A small network was shown many inputs. Here are its activations along a few directions, one row for each input.
In each table, some parts of the input vary, and every possible input appears once, in random order.
Descriptions start from the smaller parts, as in this example, which fits no table here: line(4) and (point or line(9) or (values(3) and ring(8))).
Shared parts are said once, and a part with two or three values counts as separate values.
(in the rows, 128 means zero)

Rows:
x1: [ 51 134 140 132  84 100 123 126 113 129 124 128]
x2: [178  92 102 110 148 148  96  96 209  92  91  75]
x3: [187 106 136 101 157 114 133 168 133 139 157 155]
x4: [124 113 152 140 127 129 159  23 184  74  72  98]
x5: [167 144  92 124 168 143 104 135 120 154 150 156]
x6: [127 141  85 109 129 174  94 139 118 172 140 122]
x7: [161 115 127 100 111 109 133 184 140 163 128 126]
x8: [132 133 185 138 160 107 166 140  99  96 139 148]
x9: [120 161 126 182 145 136 147 106  88 101 154 148]
x10: [102 129 173 128 112  83 150 140  97 121 111 128]
x11: [116 134 104  95  87 142 108 179 149 166 123 126]
x12: [ 70 134 116 176 109 150 124 100  86 128 146 126]
- What do these inputs look like to the network? => values(2) and (point or ring(5))
- Changing only the values(2) part turns x7 into x10. The same change can be made to x3. Which row results? => x8

Rows:
x13: [190 151 116 131 161 141 144 188  85 170 167 176]
x14: [120 114  92 162 132 170 111  38 159  86 102  62]
x15: [234 133  88 102 176 136 111 152 147 149 153 165]
x16: [114 158 109 135 149 137 118 183  42 200 176 177]
x17: [171 110 149 145 196 137 133  56 143  47 107 109]
x18: [ 69 146 168 125  94  81 176 110  85 134 124 159]
x19: [126 128 172 186 164 135 167  86 103  57 141 141]
x20: [127 109 125 105  93 143 127  68 192 146  67  96]
x21: [131 140 191 113 129  97 198 118 129 112 112 147]
x22: [ 93 120 162 124  96  83 120 198  68 143 160 131]
x23: [166 131  51  93 130 189  80 136 163 180 158 128]
x24: [ 57 156  99 192 104 148 114  65 124  94 117  97]
x25: [ 78 117 112 107  71 131  85 186 128 142 119 104]
x26: [ 67 151 127 119  64 124 135  95 140 145  76 123]
x27: [194  86 139  98 160  85 120 178 180 108 121 114]
x28: [173 117 176  89 162 101 155  86 184 110  83 126]
x29: [ 61 139 152 208 131 112 145  77  75  87 161 154]
x30: [158 113 170 121 127  86 150 209 116 119 148 123]
x31: [ 99 169  69 108 122 183  80 167 107 196 156 143]
x32: [135  72  93  98  99 140  90 162 189 136 111  86]
- Changing only one part turns x32 into x14. The same change can be made to x22. Which row results? => x29
- What do these inputs look like to the network? => line(4) and ring(5)
- Which other rows does x30 become when the line(4) part takes its other values? List them by row number. => x13, x19, x21
- A walk changes only the line(4) part. It starts at x17 and steps to x28. List the rest of the walk in order. => x27, x15

Rows:
x33: [169 107 104 118 149 183  93  99 197  87  86  55]
x34: [121 158 160 147 178 117 149   7 138  58  93 126]
x35: [ 71 108  76  90  68 121  56 168 122 193 121 106]
x36: [ 44 127 137 176  65 108 134 139 139  80 120 102]
x37: [ 62 203 106 125 133 145 123  88  71 178 129 185]
x38: [117 158  55 173 153 159  78 199  37 167 241 158]
x39: [116 160  54  97  97 202  73 171 128 200 119  99]
x40: [142  86 128  40  94  86  94 204 148 186 133 128]
x41: [185 119 110 151 140 148 152   5 200  87  91 102]
x42: [185 137 104  47 127 166 113 207 154 193 132 122]
x43: [109 138 211 123 107  94 183 160  59 163 136 168]
x44: [138 110 189 116 103  56 167 191 154  88 109 129]
x45: [131 118  79 201 170 175  78 143  77  82 217 139]
x46: [198 148 108  83 122 140 169 127 156 203 132 182]
x47: [ 44 158 113 143  42 104 123 195  89 152 133 132]
x48: [123 128  77 127 120 211  74 114 176 132 101  75]
x49: [ 82 112 201 184 131 103 187  49  98  43 107  83]
x50: [124 169  54 132  94 178 127  92 131 209 125 159]
x51: [160  56 142  57 129  78 106 166 187 127 105 104]
x52: [190  95 111 196 199 145  96 131  96  34 180 116]
x53: [ 75  76 100 123  91 126  60 112 173 128 105  78]
x54: [232 100 132 154 230 110 123 210  97 103 183 158]
x55: [135 138  80 162 114 179 132  25 180 134 108 128]
x56: [ 27 153 150 160  84 131 159 125  32 161 140 145]
x57: [ 69 174 131 154 155 147 130  23 117 103 113 153]
x58: [202 138 118 139 196 116 114 243  69 174 227 176]
x59: [143 183 163  84 156 107 158 126  97 177 129 207]
x60: [121 139 173 100  68  67 152 229 117 149 137 155]
x61: [206 106 117  61 163 160 124 168 189 132 101 101]
x62: [ 31 125 174 190 106 133 172  65  76  87 128 110]
x63: [165 156 178 100 189  95 171  83 130 113  97 178]
x64: [222 118 124  97 156 128 181  80 192 138 100 154]
x65: [121  58 128 116 117 100  80  96 197  84  91  55]
x66: [128 113 225 140 140  82 198 119  92  99 107 137]
x67: [ 92 109 167 170  92  80 152 122 164  35 103  76]
- Changing only one part turns x54 into x58. The same change can be made to x66. Which row results? => x43
- What do these inputs look like to the network? => ring(5) and (point or ring(6))
- A walk changes only the ring(6) part. It starts at x36 and steps to x53. List the rest of the walk in order. => x48, x55, x57, x62
- List by row number the other rows that have the ring(5) part in common with x38. => x35, x37, x39, x47, x50, x56
